A small network was shown many inputs. Here are its activations along a few directions, one row for each input.
Each table varies a few parts of the input and shows all the possible inputs, shuffled.
Descriptions start from the smaller parts, as in this example, which fits no table here: one of 8 places around a ring, together with either a single point or one of 11 places around a ring or (one of 3 separate values, together with one of 4 places along a line).
Shared parts are said once, and a part with two or three values counts as separate values.

Other details of the inputs shift rows strongly along two fixed directions, in all tables alike. That doesn't count.

Rows:
x1: [  3 -29  -4   5  23 -20  -5   2   1   7   2   1  18 -14]
x2: [ 3  2  4  7  3 10 -2 -4  5 -9 10  9  4  8]
x3: [  9 -32  40  23   0  18  28   4   8  13 -33   7  -5 -13]
x4: [  3   7  -3  15  33   4 -11   2   8  12   4  -6   9 -15]
x5: [-13 -17 -13  -3  11  -9  -9   6   9  17   2   2  12   0]
x6: [ -4  -9  -8   6  27 -16 -10   5   5   5 -17   2  24  -6]
x7: [-12  27  -8 -14 -22   0 -13  -1 -13  -6  19  -1 -20  16]
x8: [ -2   3  19   4 -47  21  35   4  -8  18  -7  -1 -35  14]
x9: [  0 -16  -2  11  29  -1 -17   2  14  -4   2  -1  22   1]
x10: [  0  17  -4 -13 -24  -4  16 -10   4  -1  -3  -9 -10   7]
x11: [  5 -20  35  22  -3   8  35  -1   6  13 -32   0  -9  -7]
x12: [  7  11  28   3 -34  26  36  -8  -8  -9 -14   9 -38   0]
x13: [  0  29 -18  -8  -3   0   1  -2  -6 -12  10  -6  -3  22]
x14: [  8 -22 -18   4  14 -12 -17  13  -7   8  -1   5  24  -6]
x15: [ 16 -23  43  23  -5  25  27  15  11  22 -19  17   4   8]
x16: [ -5  25 -13 -16 -15   0 -15 -14  -5 -21  16   2  -4  -1]
x17: [  6 -21   7   5   2   3  -2   9   5  18 -19   4  29  -5]
x18: [ -2  37 -21 -24 -14  -4 -23 -12 -11 -19  16  -2  -8  10]
x19: [ -5  32 -14  -2  -8  -5   8 -13   3 -22  13 -17 -23  18]
x20: [  3   7  -4  10  29   6 -13   1   6  14   7  -2  14 -17]
x21: [ 15 -34  37  15 -13  10  32  11   3  11 -14   5 -14 -17]
x22: [  2 -10 -10  -3  32  -5 -31   7  -1   1  -9  16  29  -4]
x23: [ 10 -20  -5   3  16  -9 -25  17  -5   3   1  11  19  -9]
x24: [  0 -21   1   1  16 -11 -10  -5  13   6  -7  -6  29 -10]
x25: [ -2  21 -23 -18  -8  -9 -16  -4 -16 -29  25  -1 -14  -3]
x26: [  5 -22  -5   5   9 -16   6   7   2  13  -4   4  10  -8]
x27: [-16 -10  -3  -1  10  -3 -28   8  -3  -1  15   7  18  -5]
x28: [-15 -16  -4  -8  17  -7 -22   4   2   1  13  -3  14  -5]
x29: [ -7  33 -20  -6  -6  -9   6  -5   3 -16  10 -12 -13  20]
x30: [-18  21 -21 -21 -11  -9  -2 -14  -5 -11  22 -17 -25   9]
x31: [ -5  40 -30 -21  -5  -6  -8  -9 -19 -19   4  -8 -10  14]
x32: [  9  12  37  -2 -54  23  49 -14   3  -5 -11  -8 -46   1]
Description of these inputs: either one of 2 separate values or (one of 5 separate values, together with one of 6 places around a ring).
Which of the alternatives is x4?
> one of 2 separate values
Which other rows does x23 become when the choice among 5 separate values takes its other values? List them by row number.
> x7, x15, x18, x22

Rows:
x33: [  8   2  -2  -3  16   2  -5  -8   5  -6   1  -3   6 -16]
x34: [ -9   2 -32 -24  -2 -17 -24  -4 -15 -12  19  -9   8   1]
x35: [-10  20 -21  -9  18  -8 -25 -15   8 -11  26 -17   3   1]
x36: [  7 -21  -4  14  26   2 -31  21  -3  21   0  18  39  -7]
x37: [  5 -20  -1  10  45 -17 -12   1  11   6 -21  -2  38 -16]
x38: [-10  17 -24 -26 -12 -11  -7  -9 -11 -10  22   0 -16   9]
x39: [-13  10 -30 -23   4 -19 -22  -6  -4  -8  22   2   6   4]
x40: [  1  -9  17   1 -29   0  19   7  -1   2 -10  -1 -11  -5]
x41: [  7 -22  37  25  -8  19  22  17  -1  17 -17  12 -15 -14]
x42: [  1 -28  24   9 -16   5  23  12   9  19 -15  12   4  -9]
x43: [ -5 -14  -1  12  18   1  -7   4  16  18 -15  -1  24   6]
x44: [  0 -32   1  -1   8  -6  -9   7   0  14  -2   9  12  -5]
x45: [ 15 -24  36  23  -2  20  33   5  17   9 -13   4  -6 -10]
x46: [  6  30 -14 -13   5  -6  -9 -16  -3 -23  14 -13 -14  -6]
x47: [ -2  22  10   0 -27  18  22  -2 -14  -5   6   2 -42  -2]
x48: [ -4 -14 -11 -13  -1  -4  -7   3  -9   2   7   0   1   1]
x49: [ -6  12 -20 -23 -14 -13 -11  -5 -16 -16  16 -12 -16  10]
x50: [  1  18 -21  -6  21 -13 -21  -9   4 -26  24 -10   3   2]
x51: [  2 -17  15   1 -30   3  19   1  -4   6  -8  -1 -10  -4]
x52: [  7  29   6  -3 -19   2  34 -23  -3 -11 -12 -13 -32   3]
x53: [ -2  -7  -5  -1  28   1 -30  -1  -3  -9  -1  12  22 -15]
x54: [  0  -6  17   0 -25  -3  19   6   3   5  -6   4 -12  -1]
x55: [  3 -19  12   9  20   7 -18   2   0   0 -11  15  17 -17]
x56: [ 12 -18  27  22  -5  12  31  13  14  11 -29   6  -1   8]
x57: [ 13   3  15   5 -16  11  25  -4   3   7 -28   2 -11   2]
x58: [ -3  30 -28 -12   0  -4  -3 -10  -1 -22   8  -6  -7  20]
x59: [  9 -18   3   4  28   7 -30  12   1  10 -10  21  47 -11]
x60: [ 10  -1  14  14 -16  12  30   0   8   2 -19   3 -12  14]
x61: [ -3  33 -29  -8   0 -12  -4   0  -8  -8   6 -12 -14  14]
x62: [ -6  -4  -7  -7  -8 -13  -9  -1   1   1   6   4   5  -2]
x63: [  2  29   3   6 -15  -3  40  -8  -5  -1  -3 -18 -39   7]
x64: [ -1 -15  34  24   5   7  36   2  19  22 -25 -10  -1   0]
x65: [  6 -27  -5  17  41  -9 -19   9  11  16   4   1  29 -22]
x66: [ -1  -5  -3  -1  28  -3 -33   1  -4 -12  -1   9  19 -13]
x67: [  6  29 -17 -13   3  -5 -10 -21  -3 -22  14 -11 -13  -6]
x68: [  0  21 -27  -6  21 -16 -21  -4  -3 -11  26 -14  -3  -7]
x69: [-10 -28   9  13  33   5 -31   6  10  10  -2  10  33 -11]
x70: [ -6  -4  32  10 -14  27  18   0   5   7  -7   5 -17  -2]
x71: [-11  34 -22 -12  -1  -6  -8  -8   3 -10   6 -16  -8  22]
x72: [  5   1   5  12 -11  10  30   9   2  18 -18  -1 -13   4]
x73: [ -8  18 -19 -24 -11 -16  -9  -6 -10 -12  20  -3 -17  10]
x74: [  9 -25  43  25  -7  23  22  12   6   3 -19  16  -8  -5]
x75: [-11  18 -24 -21 -20 -12  -8  -7 -11 -17  16  -8  -8   1]
x76: [  6  -2  20  16  -5   8  42  -5   9   1 -16  -4 -14   4]
x77: [-15  32 -21  -7   8 -12  -2 -22   4 -10  12 -22  -9  13]
x78: [  1 -12  15   3 -32   2  19   2  -1   5  -9   1 -10  -6]
x79: [ -3  30 -20  -6  11 -17   3 -15  -1 -25  11 -16 -10  14]
x80: [  7   2   6  15 -14   8  27   6   2  17 -17  -1 -16   6]
x81: [-8 -5 -8 -8 -7 -9 -5  2  1 -2  5  1  8 -5]
x82: [ -6  -3  -6 -10  -2 -15  -6   2   0   1   7   3   1   3]
x83: [  3 -20  -5   8  45 -12 -10  -2  11   8 -20   0  40 -18]
x84: [ -9 -20  -8   9  34  -2 -19   8  18  18 -13   1  41   2]
x85: [  1 -33   4  -1   9  -7  -9  13  -3  11  -5   3  12  -4]
x86: [ 20 -14  38  15 -15  27  16   9   0  17 -26  21   6  -5]
x87: [  9  13   2  -6   2   7 -19   4  -9  -5  -2  11  12   1]
x88: [  9  31  11   0 -35  19  18   8 -16   1   5   4 -34  12]
x89: [ -3 -44  -7  -2  23 -10 -23  13   0  14  -2   5  36 -10]
x90: [ -5  31 -27  -3   7 -17   5 -15  -6  -9  12 -18 -16   5]
x91: [ -5  22 -12  -7  -1   2 -17 -12 -10 -30  19   2 -14   8]
x92: [ -6   2  20  13  -4  10  36  -8  14  13 -14 -13 -12   4]
x93: [ -1 -29   2  -1   7  -8  -8   6   3  15  -1  12  13  -5]
x94: [ -2 -11  -8 -11  -7 -13 -10   4 -10  -3   4  -7   5  -1]
x95: [  7  30   6  -2 -34  22  20   6 -16   4   7   6 -30  11]
x96: [-15  29  -7 -11  -2   4 -19 -10  -5 -19  19  -6 -15   7]
x97: [ 10  29  15   0 -34  21  19   1  -9 -15   5   7 -28  21]
x98: [  6 -15  38  20 -16  31  15  12   9  26 -15  14   7   6]
x99: [ -2 -15 -10  -9 -10 -10 -11   0  -9   0   4  -4   6  -2]
x100: [ -2 -18   7  10  27   7 -33  18   9  16  -1  13  44   2]
x101: [ -3 -26   5   5   0  -9  -7   7   7   9  -6   7  20 -11]
x102: [  5 -16  21  25   5   6  41   6   8  25 -23  -4  -5  -9]
x103: [ -6  -6  -8  -9  -5 -12  -7  -2   0   4   8   6   2   1]
x104: [ -2 -29   0  16  35  -2 -29  14   0  12  -2  14  28 -19]
x105: [  0  26  18   1 -23  13  27 -12   9  -5  10 -18 -37   5]
x106: [ -3  -8  -8 -13   1 -10  -9   4  -7   0   7   1  -3   3]
x107: [  1   1  -7   8  20 -11   5 -10   7  -9  -2  -7   7   5]
x108: [  7 -40  27   9 -18   8  20  10   0  20 -16   5  -3  -5]
x109: [ 11  27  12   1 -36  23  18  -4  -9 -13   6   8 -27  22]
x110: [ -7  23 -13  -9   0   4 -15 -10  -9 -29  19   3 -13   7]
x111: [  2  -2  28  11 -11  21  29  -4  16  12  -2  -9 -18  -5]
x112: [ -6 -19 -13  -8  11 -19 -25   7  -4  -2   3  -3  25  -7]
x113: [  7  23   6   2 -23  12  33  -7  -3   0  10 -11 -42  -4]
x114: [ -3 -25 -16  -8  15 -13 -26   4  -6   5   6   3  18  -3]
x115: [-10  22 -18 -19 -17 -17  -8  -5  -6 -18  15  -8 -11   4]
x116: [ -5  10   1  -3   1  16 -15   4   1   6   9   7  15  11]
x117: [ 13   0  26  12 -21  28  22   9   0   2  -6  17  -5  11]
x118: [  0  34 -26 -19  -1  -4  -6 -13  -5 -16  -3  -7  -5   7]
x119: [-10   5 -32 -25   7 -14 -23  -4 -11  -8  21  -1   2   5]
x120: [  6 -20  -6   6  37 -11 -22  10  10   9 -25   5  41  -9]
x121: [ -6 -11 -10 -10  -8  -8  -7   1  -6  -2   5  -4   9  -4]
x122: [  1  16 -24  -6  19 -11 -22 -14   3 -24  25  -9   3   2]
What do these inputs look like to the network?
> one of 3 separate values, together with either one of 10 places around a ring or (one of 4 separate values, together with one of 5 places around a ring)
The inputs of x42 and x54 match in every part but the choice among 3 separate values. If x45 is changed in the same way as x42 into x54, which row does it become?
> x50
The inputs of x85 and x114 match in every part but the choice among 3 separate values. If x41 is changed in the same way as x85 into x114, which row does it become?
> x104
Which other rows does x56 become when the choice among 4 separate values takes its other values? List them by row number.
> x61, x71, x120
Which other rows does x82 become when the choice among 3 separate values takes its other values? List them by row number.
> x39, x103
A walk changes only the place on the ring of 5. It starts at x96 and steps to x100. List the rest of the walk in order.
> x71, x64, x105
Which other rows does x92 become when the choice among 4 separate values takes its other values? List them by row number.
> x76, x83, x102

Rows:
x123: [  3 -43   3  12  35 -17 -13  10   3  10   1   3  27 -33]
x124: [ -2  23 -29 -12   7   1 -19   1  -8  -2   9   5  11  14]
x125: [ -9  26 -11  -9  -2  -4  12 -23  -1 -24  21 -22 -33   3]
x126: [ 10  -5  38  27   0  26  25  -1  19  10 -17   8  -5  -7]
x127: [ -2 -46  -6   3  23  -4 -44  23   2  13  -4  21  60  -5]
x128: [-10  -2 -28 -19   8 -24 -27  -8 -11 -16  17  -3   3 -10]
x129: [  0  44 -21  -6   4   3  -8 -10 -10 -19   4   0  -7  20]
x130: [-10  -7 -32 -20  -2 -27 -25   0  -6 -10  13  -1  17   7]
x131: [ 12  -7  23  11 -30  10  54   5   5  24 -27  -3 -24   8]
x132: [-11 -39  -5   9  24 -18 -14  21  12  32  -6   1  36  -2]
x133: [ -8  28 -14  -7  21   0 -28 -14   0 -26  29  -5  -5   2]
x134: [  6  33  -5 -12 -18   6  -6 -10 -18 -26  29  -2 -35  -3]
x135: [ -1 -43   2  -3  30  -2 -49  19   0  11  -2  22  55 -14]
x136: [  4 -37  32   2 -21   3  25   8   3  21 -19   9  -2 -11]
x137: [  1  54  -9  -5 -13  11   8 -12  -3 -20   4  -6 -24  16]
x138: [-12  32 -13 -12 -29   7  -3   1 -11   0  20  -3 -21  23]
x139: [  8  -9  17  17   7   0  29   2  14  10 -28 -10   3  -1]
x140: [ 12  -8  33  21 -18  10  54   2   9  17 -37  -6 -20   3]
x141: [ -7  26 -19  -7  12 -12  -1 -24   8 -15  11 -24  -7  -2]
x142: [ 14 -19  45  11 -39  30  28  10  -8   8 -16  17 -30  -9]
What do these inputs look like to the network?
> one of 2 separate values, together with one of 10 places around a ring
The inputs of x124 and x131 match in every part but the choice among 2 separate values. If x142 is changed in the same way as x124 into x131, which row does it become?
> x128
Which other rows does x126 become when the choice among 2 separate values takes its other values? List them by row number.
> x141
